Each row below holds a small network's activations on one input, seen along a few directions.
In each table, some parts of the input vary, and every possible input appears once, in random order.
Descriptions start from the smaller parts, as in this example, which fits no table here: line(4) and (point or line(11) or (values(3) and ring(5))).
Shared parts are said once, and a part with two or three values counts as separate values.
In the rows, 128 means zero.

Other details of the inputs shift rows strongly along three fixed directions, in all tables alike. That doesn't count.

A family of inputs:
R1: [126 116 114 153 114 170 109 143 112 111 105 168 113]
R2: [120 114 138 142 168 156  83 137 119 125 108 119 109]
R3: [135  87 158  85 128 148 116  74 149 110 188 157 141]
R4: [123 115 137 164 153 178 114 122 144 117 119 135 114]
R5: [155 109 158  83 119 159 126  69 128 132 165 193 165]
R6: [144  89  93 159 158  87 146  88 174 140  90  97 121]
R7: [ 91 176 153 149 132 137 142 170 127 110 143  94 135]
R8: [122 138  82 161 104  67 191 154 129 130 127  75 133]
R9: [109  86 136 162 132 150  97 148 113  97 118 134 124]
R10: [112  91 142 170 146 147  92 147 103 104 115 130 125]
R11: [117  96 128 134 134 158  93 145 126 105 115 128 102]
R12: [105 212 135 110  99 135 150 165 170  84 136 113 127]
R13: [117 214 132 147  75 157 174 176 125 107 133 123 130]
R14: [115 136  77 127 109  54 172 152 146 129 136  67 103]
R15: [125 104 143 172 141 163 104 132 117 107 115 130 121]
R16: [144 116 150  69 143 160 108  84  96 175 157 171 135]
R17: [117 113 108 130 122 156 100 153 131 101 111 170 108]
R18: [ 94 166 155 132 120 123 121 180 102 110 131  77 123]
R19: [126 102 137 132 140 158  96 137 147  98 113 128 105]
R20: [148  94  66 148 135  75 133 122 114 160  75 124 108]
R21: [101 213 138 146 116 146 150 172 115 127 133 111 124]
R22: [136  99 169  76 161 148 107  86 122 153 165 144 140]
R23: [127 112 150 157 156 156  93 120 139  98 108 119 124]
R24: [117 165 204  71 120 111 147 114 111 132 191 105 195]
R25: [122 114 129 166 130 155  97 145  93 118 100 159 122]
R26: [137 100 160  69 127 141  95  95  75 166 150 169 151]
R27: [164 125  68 154 156 101 165  81 173 164  80 126 114]
R28: [130 119 140 170 157 175 107 123 132 118 115 131 121]
R29: [109  88 124 151 127 151 102 147 135  87 136 143 105]
R30: [102 171 139 142  90 141 158 168 147  86 163 101 119]
R31: [118 176 177  55  99 120 146 114  86 165 194 129 155]
R32: [156  96  75 145 140  68 141 118 136 156  68 124 115]
R33: [109  97 143 168 146 152  98 139 122 108 121 133 118]
R34: [133 128 133 148 129 163 104 119 149  98  96 156 125]
R35: [119  98 131 124 137 150  93 137 160  89 128 132  90]
R36: [109  91 122 141 135 147  97 154 140  87 129 145 113]
R37: [150  89  82 157 141  98 152  97 172 123  96 106 121]
R38: [163  85 121 105 167  82 157  44 141 177 141 117 169]
R39: [121 234 144 159 110 158 161 169 118 127 132 113 131]
R40: [121 167 193  63 138 116 142 118 104 153 190 103 170]
R41: [132  71  86 146 151  74 120 125 126 148  85  98 115]
R42: [134 133 141 153 142 161  95 119 138 113  92 148 124]
R43: [111  97 121 116 141 146  84 153 144  95 122 134  97]
R44: [111 158 172  79  81 119 157 132  74 142 189 147 181]
R45: [ 99 170 159 120 112 124 131 178 132  98 132  79 126]
R46: [151 111 164 108 120 161 132  79 102 158 170 195 155]
R47: [120 117 108 114 118 159  90 141 134 107 114 155  81]
R48: [145  80  87 174 143  94 147 111 139 144  88 108 129]
R49: [142  82  70 154 131 100 151 120 167 120 109 124 113]
R50: [143  52 109  90 132  71 140  84 107 168 140 122 150]
R51: [120 116 130 163 130 156  93 145  97 122  98 156 121]
R52: [132 136 124 166 149 169 100 135 106 131 104 158 119]
R53: [135 141 123 137 155 168  84 131 110 140  97 142 100]
R54: [158  71  95  79 118  72 150  76  98 186 129 150 151]
R55: [151  93  70 137 128  72 144 119 146 147  71 126 113]
R56: [126 160  87 128 118  62 187 135 184 114 130  66 128]
R57: [106 201 125 123  82 144 161 184 143  97 136 129 125]
R58: [120 119 107 103 128 154  85 149 138 108 105 156  91]
R59: [126 148 103 135 128  46 172 151 135 141 108  53 130]
R60: [ 94 181 150 123 138 136 129 166 128 122 136  80 116]
R61: [113 152 199  57 121 102 137 130  97 144 184 102 177]
R62: [145 152 135 155 159 178 103 107 145 124  98 149 118]
R63: [138 141 123 161 137 190 122 123 135 134 106 168 109]
R64: [140 196  88 158 111  49 205 139 145 143  99  73 144]
R65: [135 139 131 126 152 174  98 129 142 136  95 147  94]
R66: [111 101 142 141 150 152  86 139 125 117 112 120 101]
R67: [119 158 194  72 107 116 155 112 120 119 199 111 190]
R68: [135  93 173 112 135 154 124  80 109 143 180 156 154]
R69: [109 208 141 152  79 145 163 182 117 104 128 119 136]
R70: [147 106 171  69 132 142 110  84 108 162 161 178 147]
R71: [117 109 140 168 163 157  96 139 117 115 116 131 127]
R72: [151 105 165 110 119 156 125  90  82 151 162 195 167]
R73: [135 122 125 124 123 166 101 136 143 109  95 156 103]
R74: [111 215 150 156  92 144 153 183 109 117 124 112 137]
R75: [139 184  59 153  78  71 221 150 150 136 127 101 115]
R76: [124 123 145 148 167 172 103 108 164 111 113 122 112]
R77: [109  92 143 166 146 146  89 148 107 108 111 129 127]
R78: [133  83 153  61 139 137 100 100 141 120 172 156 134]
R79: [104 171 134 146 116 100  77 195 113 119 173  56 134]
R80: [127 121 113 124 119 168  95 139 120 118  99 152  95]
R81: [144  77  81 174 130  98 154 114 143 131  95 114 126]
R82: [146 146 104  41 100  37 200 103 137 175 166 113 161]
R83: [155  97  74 139 141  68 137 114 138 163  66 119 114]
R84: [118 112 108 142 112 161 105 144 127 100 120 170  98]
R85: [125 180 172  52  84 122 169 105 139 119 208 151 173]
R86: [110 179 145 151  93 152 163 168 133  95 149  97 132]
R87: [102 199 135 101  89 127 144 176 152  96 140 106 101]
R88: [190  72  72 102 130  35 101  77  99 210 185 140 172]
R89: [123 154 102 129 129  47 179 138 155 150 115  50 120]
R90: [136 103 160 104 125 149 118  90  87 157 169 186 153]
R91: [162 114  75 160 144  87 161  85 171 155  81 128 117]
R92: [181  96 104  80 155  70 158  54 116 210 132 146 158]
Each input here is: values(2) and (point or (ring(5) and line(9))).
Question: The inputs of R81 and R69 match in every part but the values(2) part. If R11 is changed in the same way as R81 into R69, which row does it become?
Answer: R80
Question: The inputs of R63 and R4 match in every part but the values(2) part. If R12 is changed in the same way as R63 into R4, which row does it become?
Answer: R56
Question: The inputs of R18 and R20 match in every part but the values(2) part. If R9 is changed in the same way as R18 into R20, which row does it become?
Answer: R44
Question: Change only the line(9) part in R27. List by row number the other rows that result.
Answer: R5, R12, R34, R42, R62, R64, R85, R91
Question: Change only the values(2) part in R47. List by row number the other rows that result.
Answer: R14
Question: Change only the values(2) part in R87. List by row number the other rows that result.
Answer: R35
Question: Change only the ring(5) part in R42. List by row number the other rows that result.
Answer: R26, R51, R74, R83

A family of inputs:
R93: [127 154  88 157 128 125 139 152 152 121  81 111  97]
R94: [ 91 188 138 124 112  87 158 187 130 115 159  47 129]
R95: [110 135  99 157 121 130 130 166 144 102  96 112  96]
R96: [148 123 117 103 118  87 160  97 140 150 156 124 148]
R97: [117 147 105 173 127 126 118 166 148 100 100 104 105]
R98: [152 103 114 134 132 138 125  98 126 143 108 175 129]
R99: [139 118 112  92 111  92 156 109 123 146 147 135 141]
R100: [113 141 124 160 141 122 110 161 129 117 100  88 107]
R101: [107 212 223  56  90 187 120 145  85 122 208 160 167]
R102: [149  75 120 143 132 170  94  97 129 126 117 195 115]
R103: [138 173 121  87  94  81 196 110 108 171 165 117 167]
R104: [119 127 222 100 139 238  66 106 115  96 163 189 144]
R105: [135  88 130 113 133  93 124 108 113 145 143 117 145]
R106: [142  95 135 123 150 107 130  99 113 155 139 124 152]
R107: [132  69 112 118 139 109 111 114 121 136 124 136 127]
R108: [107 222 122 137  95  99 184 182 122 130 127  79 129]
R109: [147  83 119 136 147 122 120  97 110 154 114 147 137]
R110: [136 110 130  92 131  89 164  95 142 142 150 117 148]
R111: [154  96 103 140 132 131 140  89 126 152 111 169 134]
R112: [126  76 131 101 138  90 122 111 117 136 147 110 143]
R113: [ 87 180 216 129 124 233  47 188  93  75 139 148 117]
R114: [138  82 111 108 135 124 122 104 141 124 122 148 123]
R115: [ 95 188 230  69 103 211 122 137  78 122 210 167 169]
R116: [126 128 100 174 142 139 126 138 168 109  83 114  88]
R117: [106 215 121 142  85  98 182 186 127 120 132  79 128]
R118: [121 114 103 188 143 207  50 167 152  75  50 160  59]
R119: [126 150 108 154 139 126 143 135 160 121  88 108 106]
R120: [115 129 136 181 148 154  93 157 128 101  91 103 104]
R121: [141 100 141  95 141 118 123  91 108 153 155 154 158]
R122: [108 132 105 158 132 122 116 165 152  92 107  98 104]
R123: [119 209 125 137 103  98 188 152 145 127 139  76 140]
R124: [138  78 119 133 150 111 110 111 124 146 133 126 126]
R125: [150 130 116  99 128  89 160  93 137 161 150 125 149]
R126: [130 151  94 167 125 132 143 144 150 118  85 113 105]
R127: [139  64 133 134 145 156  77 107 113 128 116 172 121]
R128: [147 129 120  96 115  90 160 105 123 158 157 128 146]
R129: [140  82 117 110 140 122 120  97 152 123 133 143 127]
R130: [144  81 100 128 128 122 129 103 138 134 120 161 122]
R131: [139  96 127 113 151  97 125 106 115 160 138 120 144]
R132: [120 146 134 157 135 150 116 146 126 113 118 123 123]
Question: The inputs of R132 and R109 match in every part but one. If R97 is changed in the same way as R132 into R109, which row does it become?
Answer: R127
Question: The inputs of R98 and R93 match in every part but one. If R102 is changed in the same way as R98 into R93, which row does it become?
Answer: R128
Question: Describe the family of inputs behind these rows.
Answer: line(4) and line(10)
Question: Change only the line(10) part in R94. List by row number the other rows that result.
Answer: R95, R99, R107, R110, R112, R114, R122, R129, R130
